A small network was trained on invented records. Each row is its activation on one of them, seen along a few directions.
After each row come some of the record's fields: TAZE, KINIT, SENE, KIRIM.
The largest differences between rows may come from other fields.
(in the rows, 500 means zero)
Strong random noise was added to every row along 7 fixed directions; ignore it. To show where, here is one row again and again, with new noise each time:
668, 399, 468, 463, 531, 429, 492, 622, 469, 723, 569, 524, 544, 401, 529, 476, 603, 585, 486, 427, 314, 488, 345, 532
515, 427, 418, 594, 633, 553, 608, 491, 596, 478, 492, 505, 508, 521, 435, 570, 450, 450, 422, 572, 441, 426, 519, 565
228, 609, 506, 676, 480, 578, 438, 422, 554, 500, 395, 483, 669, 540, 496, 487, 362, 423, 476, 582, 409, 444, 588, 632
519, 538, 354, 748, 633, 554, 713, 501, 544, 662, 357, 535, 611, 357, 533, 602, 489, 478, 423, 462, 352, 342, 530, 528
599, 375, 584, 465, 551, 568, 360, 501, 677, 653, 188, 615, 714, 671, 547, 425, 567, 740, 461, 551, 414, 477, 418, 619
229, 530, 566, 577, 483, 554, 287, 417, 587, 648, 609, 430, 617, 501, 451, 612, 534, 539, 587, 440, 158, 613, 517, 659
312, 607, 410, 644, 440, 473, 640, 571, 387, 619, 542, 445, 654, 332, 548, 586, 435, 400, 425, 437, 331, 450, 527, 628
522, 456, 449, 461, 442, 459, 361, 569, 490, 599, 582, 414, 496, 455, 477, 352, 491, 424, 493, 487, 347, 530, 475, 555
364, 550, 645, 628, 552, 539, 496, 466, 517, 480, 313, 698, 764, 652, 563, 471, 369, 610, 459, 702, 596, 338, 385, 606

528, 421, 489, 588, 673, 586, 690, 379, 566, 408, 611, 648, 448, 606, 445, 746, 521, 578, 524, 550, 544, 458, 420, 458
{TAZE: dida, KINIT: rusar, SENE: kabo, KIRIM: vuta}
422, 789, 501, 576, 298, 393, 498, 605, 318, 605, 574, 493, 542, 219, 574, 278, 431, 258, 559, 430, 360, 535, 592, 416
{TAZE: nomo, KINIT: moso, SENE: num, KIRIM: vuta}
313, 740, 619, 871, 637, 465, 526, 411, 330, 655, 670, 638, 570, 304, 593, 624, 463, 571, 685, 476, 471, 294, 310, 353
{TAZE: nomo, KINIT: rusar, SENE: kabo, KIRIM: lapa}
319, 520, 800, 378, 351, 397, 167, 610, 398, 536, 576, 583, 742, 648, 581, 275, 387, 624, 536, 657, 501, 517, 277, 660
{TAZE: nomo, KINIT: fodiv, SENE: lugol, KIRIM: vuta}
461, 657, 732, 616, 601, 380, 726, 624, 335, 574, 735, 791, 617, 317, 575, 646, 522, 572, 585, 558, 431, 446, 297, 439
{TAZE: nomo, KINIT: moso, SENE: num, KIRIM: vuta}
528, 492, 565, 387, 417, 360, 542, 657, 259, 292, 604, 548, 497, 589, 562, 295, 314, 426, 424, 688, 875, 380, 340, 490
{TAZE: nomo, KINIT: rusar, SENE: kabo, KIRIM: lapa}
414, 471, 455, 399, 363, 416, 430, 547, 342, 235, 611, 368, 392, 567, 474, 320, 304, 280, 420, 626, 771, 442, 530, 500
{TAZE: dida, KINIT: fodiv, SENE: kufa, KIRIM: lapa}
574, 617, 624, 481, 517, 465, 393, 561, 569, 512, 502, 576, 461, 449, 468, 343, 492, 428, 591, 584, 423, 547, 546, 415
{TAZE: nomo, KINIT: moso, SENE: num, KIRIM: vuta}
270, 634, 343, 595, 360, 537, 363, 361, 480, 382, 619, 269, 362, 461, 418, 418, 390, 225, 551, 466, 473, 557, 719, 483
{TAZE: dida, KINIT: rusar, SENE: lugol, KIRIM: lapa}
468, 479, 691, 310, 488, 544, 461, 487, 658, 176, 480, 619, 486, 770, 382, 406, 382, 435, 458, 776, 662, 611, 577, 579
{TAZE: nomo, KINIT: moso, SENE: num, KIRIM: vuta}
568, 389, 543, 366, 511, 457, 399, 570, 523, 587, 557, 392, 440, 462, 482, 539, 642, 605, 524, 375, 411, 596, 513, 505
{TAZE: nomo, KINIT: rusar, SENE: kufa, KIRIM: lapa}
376, 547, 427, 512, 402, 418, 647, 663, 319, 606, 733, 368, 556, 237, 553, 650, 562, 429, 470, 307, 314, 570, 520, 589
{TAZE: dida, KINIT: rusar, SENE: lugol, KIRIM: vuta}
351, 395, 547, 224, 304, 458, 397, 578, 459, 403, 593, 255, 468, 565, 476, 608, 559, 529, 459, 369, 495, 717, 610, 650
{TAZE: forur, KINIT: rusar, SENE: kufa, KIRIM: lapa}
542, 449, 676, 498, 750, 568, 740, 455, 711, 452, 428, 760, 597, 630, 453, 908, 626, 773, 480, 565, 487, 537, 458, 572
{TAZE: nomo, KINIT: moso, SENE: num, KIRIM: lapa}
472, 368, 446, 139, 321, 438, 545, 683, 472, 485, 674, 329, 462, 527, 444, 672, 614, 506, 383, 338, 386, 815, 600, 702
{TAZE: dida, KINIT: rusar, SENE: num, KIRIM: lapa}
696, 398, 554, 523, 763, 604, 648, 467, 799, 390, 287, 613, 458, 639, 411, 613, 526, 578, 444, 643, 560, 491, 602, 493
{TAZE: nomo, KINIT: moso, SENE: num, KIRIM: lapa}
509, 482, 370, 496, 504, 498, 775, 607, 483, 238, 310, 371, 436, 485, 498, 515, 368, 328, 297, 566, 819, 390, 742, 507
{TAZE: nomo, KINIT: rusar, SENE: kufa, KIRIM: lapa}
259, 684, 775, 331, 266, 433, 391, 580, 414, 383, 382, 605, 746, 638, 565, 392, 403, 524, 486, 636, 602, 633, 536, 657
{TAZE: nomo, KINIT: moso, SENE: num, KIRIM: lapa}
618, 403, 456, 401, 555, 525, 675, 526, 569, 330, 428, 493, 438, 574, 440, 588, 504, 473, 394, 576, 643, 549, 573, 536
{TAZE: forur, KINIT: moso, SENE: kabo, KIRIM: lapa}
678, 268, 526, 497, 721, 498, 620, 488, 548, 411, 783, 667, 382, 617, 399, 547, 461, 537, 458, 660, 515, 423, 271, 485
{TAZE: nomo, KINIT: fodiv, SENE: lugol, KIRIM: vuta}
304, 543, 746, 519, 482, 505, 284, 413, 469, 485, 538, 539, 578, 568, 546, 504, 503, 633, 636, 522, 532, 474, 431, 482
{TAZE: forur, KINIT: rusar, SENE: kufa, KIRIM: vuta}
548, 454, 434, 415, 348, 459, 372, 567, 454, 753, 446, 451, 642, 462, 576, 386, 565, 579, 467, 365, 267, 560, 410, 619
{TAZE: forur, KINIT: fodiv, SENE: lugol, KIRIM: vuta}
680, 372, 506, 423, 559, 515, 543, 461, 519, 471, 581, 644, 446, 623, 495, 534, 589, 617, 522, 516, 564, 502, 346, 439
{TAZE: dida, KINIT: rusar, SENE: kabo, KIRIM: vuta}
518, 517, 350, 551, 488, 480, 633, 563, 452, 555, 351, 319, 480, 325, 579, 561, 546, 446, 426, 331, 534, 436, 680, 468
{TAZE: forur, KINIT: rusar, SENE: kufa, KIRIM: lapa}
294, 410, 433, 478, 520, 642, 482, 392, 707, 318, 413, 360, 500, 693, 376, 649, 410, 445, 398, 552, 471, 614, 728, 698
{TAZE: nomo, KINIT: fodiv, SENE: lugol, KIRIM: lapa}
572, 587, 588, 584, 650, 465, 732, 505, 507, 482, 650, 649, 429, 382, 443, 750, 575, 505, 560, 519, 468, 501, 482, 400
{TAZE: nomo, KINIT: moso, SENE: num, KIRIM: lapa}
773, 465, 369, 484, 538, 513, 573, 515, 549, 580, 354, 557, 424, 512, 519, 417, 566, 514, 462, 461, 553, 450, 514, 390
{TAZE: dida, KINIT: rusar, SENE: num, KIRIM: lapa}
622, 509, 379, 494, 520, 538, 614, 494, 562, 515, 491, 511, 413, 453, 463, 494, 541, 421, 477, 468, 423, 555, 526, 444
{TAZE: forur, KINIT: moso, SENE: kabo, KIRIM: vuta}
576, 655, 562, 598, 508, 560, 417, 434, 647, 580, 175, 597, 548, 474, 521, 324, 502, 515, 557, 544, 467, 482, 626, 409
{TAZE: nomo, KINIT: moso, SENE: num, KIRIM: lapa}
475, 400, 460, 318, 412, 459, 436, 576, 539, 475, 750, 277, 323, 417, 382, 532, 587, 398, 506, 371, 317, 705, 620, 542
{TAZE: nomo, KINIT: rusar, SENE: kufa, KIRIM: vuta}
626, 276, 473, 522, 715, 603, 381, 355, 727, 437, 649, 526, 325, 651, 349, 552, 537, 531, 564, 588, 390, 517, 450, 465
{TAZE: forur, KINIT: fodiv, SENE: lugol, KIRIM: vuta}
292, 571, 639, 594, 588, 488, 540, 537, 476, 340, 599, 480, 506, 479, 468, 573, 383, 443, 513, 622, 598, 419, 550, 495
{TAZE: nomo, KINIT: rusar, SENE: kufa, KIRIM: vuta}
438, 471, 490, 683, 633, 569, 635, 446, 543, 672, 368, 615, 694, 525, 568, 730, 527, 697, 448, 482, 389, 400, 403, 611
{TAZE: forur, KINIT: fodiv, SENE: lugol, KIRIM: lapa}
337, 342, 627, 419, 583, 503, 493, 452, 524, 534, 725, 484, 547, 578, 459, 907, 618, 729, 527, 403, 348, 613, 378, 652
{TAZE: dida, KINIT: fodiv, SENE: kufa, KIRIM: lapa}
586, 563, 505, 506, 490, 395, 667, 609, 359, 572, 588, 499, 458, 298, 554, 576, 565, 489, 515, 422, 485, 506, 449, 433
{TAZE: forur, KINIT: moso, SENE: num, KIRIM: lapa}
458, 552, 538, 536, 583, 444, 730, 504, 363, 236, 867, 674, 376, 511, 413, 610, 359, 342, 508, 684, 703, 411, 391, 414
{TAZE: dida, KINIT: rusar, SENE: num, KIRIM: vuta}
437, 458, 485, 363, 447, 445, 535, 560, 436, 441, 698, 325, 368, 401, 457, 702, 605, 479, 510, 345, 435, 652, 569, 517
{TAZE: forur, KINIT: moso, SENE: num, KIRIM: lapa}
563, 451, 345, 413, 410, 484, 690, 587, 470, 518, 491, 409, 488, 452, 500, 542, 515, 460, 387, 410, 469, 552, 543, 580
{TAZE: dida, KINIT: rusar, SENE: lugol, KIRIM: vuta}
627, 629, 638, 403, 439, 370, 661, 644, 338, 400, 491, 738, 524, 488, 565, 424, 465, 518, 474, 621, 748, 445, 382, 407
{TAZE: nomo, KINIT: moso, SENE: num, KIRIM: lapa}
353, 653, 465, 742, 580, 564, 449, 344, 497, 527, 627, 545, 481, 471, 467, 465, 394, 395, 595, 558, 459, 405, 456, 409
{TAZE: dida, KINIT: rusar, SENE: kabo, KIRIM: vuta}
238, 355, 569, 406, 543, 579, 482, 478, 633, 284, 596, 343, 497, 638, 403, 719, 489, 479, 445, 509, 459, 636, 657, 695
{TAZE: forur, KINIT: rusar, SENE: kufa, KIRIM: vuta}

Here are new rows. What are their fields?
312, 492, 368, 492, 462, 597, 595, 419, 536, 252, 516, 386, 444, 640, 405, 622, 378, 328, 394, 557, 630, 546, 670, 616
{TAZE: dida, KINIT: rusar, SENE: kabo, KIRIM: lapa}
530, 614, 537, 575, 526, 519, 420, 381, 508, 448, 490, 635, 419, 559, 479, 404, 458, 485, 600, 582, 626, 427, 476, 357
{TAZE: dida, KINIT: rusar, SENE: num, KIRIM: lapa}
538, 411, 603, 260, 517, 421, 401, 625, 567, 485, 865, 404, 325, 432, 354, 660, 650, 486, 576, 426, 281, 800, 541, 527
{TAZE: nomo, KINIT: moso, SENE: num, KIRIM: lapa}
549, 562, 602, 626, 538, 416, 267, 434, 366, 625, 592, 603, 470, 442, 576, 284, 450, 545, 665, 546, 567, 314, 263, 309
{TAZE: dida, KINIT: fodiv, SENE: kufa, KIRIM: lapa}
554, 403, 567, 391, 569, 553, 659, 485, 630, 351, 354, 549, 532, 639, 465, 703, 557, 625, 416, 551, 601, 570, 543, 588
{TAZE: forur, KINIT: moso, SENE: num, KIRIM: lapa}
606, 554, 360, 541, 346, 405, 555, 588, 284, 706, 379, 536, 625, 376, 654, 320, 475, 495, 423, 429, 513, 371, 377, 497
{TAZE: forur, KINIT: fodiv, SENE: lugol, KIRIM: lapa}
402, 547, 559, 597, 570, 501, 564, 467, 487, 429, 519, 481, 477, 437, 511, 674, 524, 538, 555, 475, 563, 421, 525, 430
{TAZE: forur, KINIT: rusar, SENE: kufa, KIRIM: vuta}
639, 433, 311, 413, 452, 572, 569, 577, 663, 457, 136, 265, 429, 453, 486, 428, 548, 377, 357, 415, 508, 589, 840, 528
{TAZE: forur, KINIT: moso, SENE: num, KIRIM: lapa}
362, 601, 423, 687, 521, 603, 475, 382, 554, 570, 476, 480, 552, 465, 503, 486, 445, 412, 538, 470, 394, 463, 568, 504
{TAZE: dida, KINIT: rusar, SENE: kabo, KIRIM: vuta}
655, 608, 570, 496, 514, 472, 462, 582, 588, 573, 350, 580, 524, 443, 519, 299, 493, 441, 531, 571, 429, 520, 573, 414
{TAZE: nomo, KINIT: moso, SENE: num, KIRIM: vuta}
199, 585, 491, 549, 362, 494, 274, 442, 444, 623, 564, 293, 535, 400, 528, 539, 504, 461, 584, 331, 291, 595, 597, 568
{TAZE: dida, KINIT: fodiv, SENE: kufa, KIRIM: lapa}
618, 336, 490, 323, 473, 482, 597, 651, 520, 482, 411, 341, 464, 461, 536, 613, 617, 590, 401, 348, 522, 553, 596, 539
{TAZE: forur, KINIT: rusar, SENE: kufa, KIRIM: vuta}
653, 419, 249, 518, 531, 507, 651, 566, 512, 538, 566, 343, 353, 347, 455, 507, 554, 347, 442, 377, 397, 515, 623, 457
{TAZE: dida, KINIT: rusar, SENE: lugol, KIRIM: vuta}
486, 440, 606, 580, 590, 560, 313, 431, 603, 636, 368, 595, 635, 618, 540, 509, 534, 717, 546, 544, 411, 450, 386, 555
{TAZE: forur, KINIT: fodiv, SENE: lugol, KIRIM: lapa}
392, 581, 742, 561, 557, 499, 492, 417, 478, 434, 537, 741, 631, 626, 516, 600, 466, 660, 613, 662, 586, 463, 306, 493
{TAZE: forur, KINIT: moso, SENE: kabo, KIRIM: vuta}
484, 579, 391, 724, 678, 585, 574, 289, 595, 580, 651, 500, 354, 369, 385, 684, 564, 422, 633, 424, 279, 522, 544, 387
{TAZE: forur, KINIT: moso, SENE: kabo, KIRIM: lapa}
542, 513, 515, 560, 578, 453, 487, 477, 449, 458, 642, 477, 342, 392, 454, 558, 539, 465, 601, 470, 558, 441, 504, 343
{TAZE: nomo, KINIT: rusar, SENE: kufa, KIRIM: lapa}
702, 377, 343, 663, 737, 570, 572, 391, 626, 591, 613, 535, 370, 473, 397, 525, 498, 457, 493, 528, 357, 370, 409, 433
{TAZE: forur, KINIT: fodiv, SENE: lugol, KIRIM: vuta}
475, 406, 439, 409, 421, 506, 490, 552, 507, 743, 431, 427, 669, 464, 564, 691, 667, 701, 434, 271, 219, 635, 476, 705
{TAZE: forur, KINIT: fodiv, SENE: lugol, KIRIM: lapa}
565, 441, 379, 351, 323, 463, 581, 622, 439, 506, 443, 398, 524, 470, 542, 426, 530, 456, 393, 408, 492, 579, 573, 580
{TAZE: dida, KINIT: rusar, SENE: lugol, KIRIM: vuta}
